These are the activations of a small neural network, seen along a few directions. Each row is one input.
Each table varies a few parts of the input and shows all the possible inputs, shuffled.
Descriptions start from the smaller parts, as in this example, which fits no table here: one of 2 separate values, together with either a single point or one of 9 places along a line or (one of 4 places along a line, together with one of 5 places around a ring).
Shared parts are said once, and a part with two or three values counts as separate values.

Other details of the inputs vary at random and push rows far along two fixed directions, the same in every table; ignore that.

Rows:
r1: [ 10   1 -11  10   5  11  -3  11 -17 -14  44]
r2: [-30 -20 -13  10  13   2   7 -14 -10 -10  35]
r3: [  9   3   7  -4  -9  -6   1   2   6  17 -31]
r4: [13  6 14 20 -8  3 -8 24  6 14  7]
r5: [-13  -6 -22 -23  18   2  13 -25  -2 -29   9]
r6: [ 42  13  20  30 -17  12  -7  42  -7   4  29]
r7: [  6  -1  14  42  -7  14  -9  31 -11  15  48]
r8: [ 38  19  30  26 -27   0 -12  36  13  28 -16]
r9: [ 25  21  25  -6 -20  -2 -10  13  22  25 -46]
r10: [ 31  23  30  19 -18  -4 -16  28   5  29 -18]
r11: [-28 -24  -9   1  18   7   5  -7 -14  -4  35]
r12: [ 13  21   7 -16 -16 -14   1  -2  26  12 -72]
r13: [-37  -7 -21 -30  21  -6   9 -38  12 -14 -18]
r14: [ 38  14  32  20 -29   1 -15  35  11  28 -16]
r15: [-28 -21 -11  -1  21   9   3 -12 -14  -4  40]
r16: [  6  -6  11  49  -7  15 -10  31 -16  13  52]
r17: [-20  -4  -4 -35   9  -9   4 -27  15  -8 -42]
r18: [-19 -16 -24 -25  17  -3  17 -28  -5 -35   6]
r19: [-19 -10 -33 -26  16  -3  10 -26 -12 -34   5]
r20: [ 27  17  22  -4 -23  -5  -9  18  19  21 -56]
r21: [-25 -29 -13  29  18  11  -1   0 -27  -3  71]
r22: [-24 -12  -9   2  18   3   2 -15  -9  -2  29]
r23: [ 30  32   0 -38 -20 -24   5  -9  18  -7 -75]
r24: [-20  -5  -8 -35   8 -13   9 -33   7  -5 -42]
r25: [-19   8  -1 -21   8  -7   2 -27  14  -3 -33]
r26: [  6  -6 -13   1   1   4   9  -3  -8 -20  18]
r27: [ 12  -7   8  45  -6  13 -11  30 -18  19  51]
r28: [-22  -2 -29 -42  18 -11  14 -34  -3 -35 -14]
Each input here is: one of 4 places along a line, together with either one of 2 separate values or one of 5 places around a ring.
Question: The inputs of r1 and r19 match in every part but the place on the line of 4. If r5 is changed in the same way as r1 into r19, which row does it become?
Answer: r26
Question: Change only the choice among 2 separate values in r28. List by row number the other rows that result.
Answer: r6
Question: Change only the place on the ring of 5 in r24. List by row number the other rows that result.
Answer: r2, r8, r14, r21

Rows:
r29: [ 13   7  -5  -5 -21 -25   1   0   3  -6 -43]
r30: [ 27  17  -1 -27 -32 -11  -5   7  24   4 -82]
r31: [  8  -1  22  -5 -20 -17  -8   4   4  45 -60]
r32: [ 32   1  27   6 -12   8  -6  17  10  -9  10]
r33: [-42 -35 -38 -29  28 -14  23 -57 -18 -49  -4]
r34: [-76 -58 -22 -40  46   6   6 -47  -3 -10  31]
r35: [-35 -20 -31 -12  38  26  14  -9 -16 -32  70]
r36: [ -7  -6 -18 -37   4  -1  -3 -17  20 -20 -23]
r37: [  8  34 -10 -36   9  -9   7 -14  10  -7 -50]
r38: [ -5  34  33   0  -8  -2  -9  -2  40  27 -58]
r39: [ 29  39  21 -44  -7  -7  12  -9  26   2 -65]
r40: [-14 -31 -29 -21  14   8  21 -11   0 -21   7]
r41: [ 26  20 -10 -20 -29 -20  -4  -2  15   4 -78]
r42: [ 38 -11  51  47 -35  13 -27  68  -5  63  10]
r43: [ 44  14  20 -13 -33   0  11  13  18  11 -60]
r44: [-18 -25 -10   3   6   9  -3   7  -4 -27  59]
r45: [-79 -41 -25 -22  39   3  14 -60  28 -21   3]
r46: [  4  -4  -3  25   9  -3   4   1 -29 -15  42]
r47: [-19 -18   4  51  -1   0   1   7   2  23  19]
r48: [-10  -7 -24 -11  20  -5  20 -36 -21 -21   6]
r49: [ 63  38  35  41 -23  12 -10  46 -11  27  34]
r50: [-17   9 -30 -17  16  -2  -8 -23  -9 -21  14]
r51: [-14 -37 -27  14  17   8  25 -13 -30 -18  58]
r52: [40 -4 16 26 -9 27 -4 51  4 11 43]
r53: [-20   7 -10 -24   8  -4  -3 -13   4 -28  10]
r54: [-15 -15  25  28   8  26 -21  30 -21  32  75]
r55: [ 15   1 -18  45  -7  10 -16  26 -34   4  62]
r56: [ 29 -15  -6  49  -9  20   1  48 -26   8  50]
r57: [-26  11 -14 -36  27 -13  12 -50  -7 -38 -17]
r58: [-12  -9  19  35  13  11 -23  19 -27  38  70]
r59: [-11 -13  11  25   7  -2 -16   6 -26  36  24]
r60: [ 15  19   0   1  -7  13 -17  21   1  -4  10]
r61: [-28 -30 -26 -50  27   4  27 -53  14 -38   3]
r62: [ -3  49  24  -5  -6 -20  -6 -14  39  33 -79]
r63: [ 27   3  43  72 -41  19 -15  59  18  51   9]
r64: [ -7   4  -7  33   5   3 -11  20 -27 -11  85]
r65: [ 45   6  31  18 -30   0  -2  36   6   5 -16]
r66: [-12  23   6  10  -2 -20  -1 -24  20  25 -63]
r67: [ -6 -23  -8  10 -10   0   1  17  -9 -15  36]
r68: [ 39  37   1 -12 -12 -14   3  11   7  12 -67]
r69: [ 10  34  19 -43  -3 -10   4 -16  19 -17 -59]
r70: [-35  -2 -39 -31  18 -27   9 -45 -12 -34 -17]
Question: The inputs of r68 and r40 match in every part but one. If r48 is changed in the same way as r68 into r40, which row does it become?
Answer: r43
Question: What do these inputs look like to the network?
Answer: one of 6 places around a ring, together with either one of 2 separate values or one of 5 places around a ring
Question: Change only the place on the ring of 5 in r37. List by row number the other rows that result.
Answer: r49, r50, r57, r64
Question: Change only the choice among 2 separate values in r63. List by row number the other rows that result.
Answer: r42

Rows:
r71: [-24   2 -12 -25  16  -8  -5 -18   8 -16   5]
r72: [ 26  -9  -3  37 -15   8   6  35 -21  -5  44]
r73: [ -4  16   6  10   2 -11   2  -5  -1  17 -20]
r74: [ 14  10   0   2 -26  -5  -6  14  17   4 -30]
r75: [  8  -1  -3 -21  -3  -1  13  -7  14 -23 -17]
r76: [ -5 -17 -25  -3   9   3  15 -20   0 -33   9]
r77: [-13 -15   7  -6   2  -4   6 -12  20   0 -12]
r78: [-16  14  -1  -1   8  -5   2 -25  14   4 -19]
r79: [-14   6   7 -10   6  -7   5 -19  -8  13 -11]
r80: [ 26  13  19  -8 -27  -5 -10  24  25  12 -38]
r81: [-16   8  11  -7  11  -4   0 -17  14   3  -9]
r82: [ 15  25   9 -17   0  -3   3  -2  11 -15 -16]
r83: [-35 -27 -29  -9  15  -8  15 -25  -6 -15  -4]
r84: [-30 -17 -32 -23  33   2  14 -42 -28 -38  39]
r85: [ 14  23  15 -13  -7 -13  -9  -3   1  17 -42]
r86: [ 36  -7  16  31 -30   8 -18  40 -14  24  27]
r87: [-17 -13  -9  10  -3  10   4   1   2  -8   3]
r88: [-11 -17   7  -5   5   6   9   0   4  11  -3]
r89: [ 10  -5   1 -18  -6   2  -5   9   8   9 -18]
r90: [-39  -5 -33 -16  20 -11   5 -22 -16 -14  16]
r91: [-18 -37 -11  43   8  11   7   8 -20   7  65]
r92: [ -4   5  -5 -16   3 -10 -10 -12  -9   1  -6]
r93: [ -1  -3  16  28  11  17  -6  18 -12  23  55]
r94: [-37   2 -21 -13  20   0   4 -33   3 -16  -2]
r95: [  4  -4   7 -22  -3  -1   0   0  14   8 -37]
r96: [ 12  21  21 -11  -1   4 -12   6   8  15 -31]
r97: [ 44  21  23  23 -10  17  -8  42 -11  11  40]
r98: [ 27   2  25   9 -22  -6  -3  11   7  32 -38]
r99: [ 17   3  13 -10 -17  -8  -3   5   5  15 -46]
r100: [ 31  24   9  41 -14  18  -6  33 -10  -1  48]
r101: [-21  -7 -31 -11  29 -10  13 -29 -19 -37  19]
r102: [-11 -23 -21 -28  19   6  20 -16  -7 -26  13]
r103: [-15 -15  -9  16  16  22 -11  14 -24   0  79]
r104: [ 10 -17  19  40 -11  16 -11  42  -3   7  49]
r105: [ 23  32  33   3 -17  -4 -16  18  23  17 -31]
r106: [  1  24  -6 -10  -4  -9 -10 -12  15  -2 -32]
r107: [ -3 -15   6  42  -9  16   1  17   0  12  44]
r108: [  1 -15 -20 -31   8  -9  16 -31  -5 -24 -25]
r109: [ 27  10   7   3 -26 -13  -9  21   8  14 -45]
r110: [-13   8  -6  -1   9 -12  -3 -11  -6  -2 -19]
Question: The inputs of r73 and r101 match in every part but one. If r98 is changed in the same way as r73 into r101, which row does it become?
Answer: r108
Question: What do these inputs look like to the network?
Answer: one of 2 separate values, together with one of 4 places along a line, together with one of 5 places around a ring
Question: Change only the choice among 2 separate values in r108. List by row number the other rows that result.
Answer: r84
Question: Change only the choice among 2 separate values in r87. List by row number the other rows that result.
Answer: r94
Question: Change only the place on the ring of 5 in r104. List by row number the other rows that result.
Answer: r83, r87, r95, r99
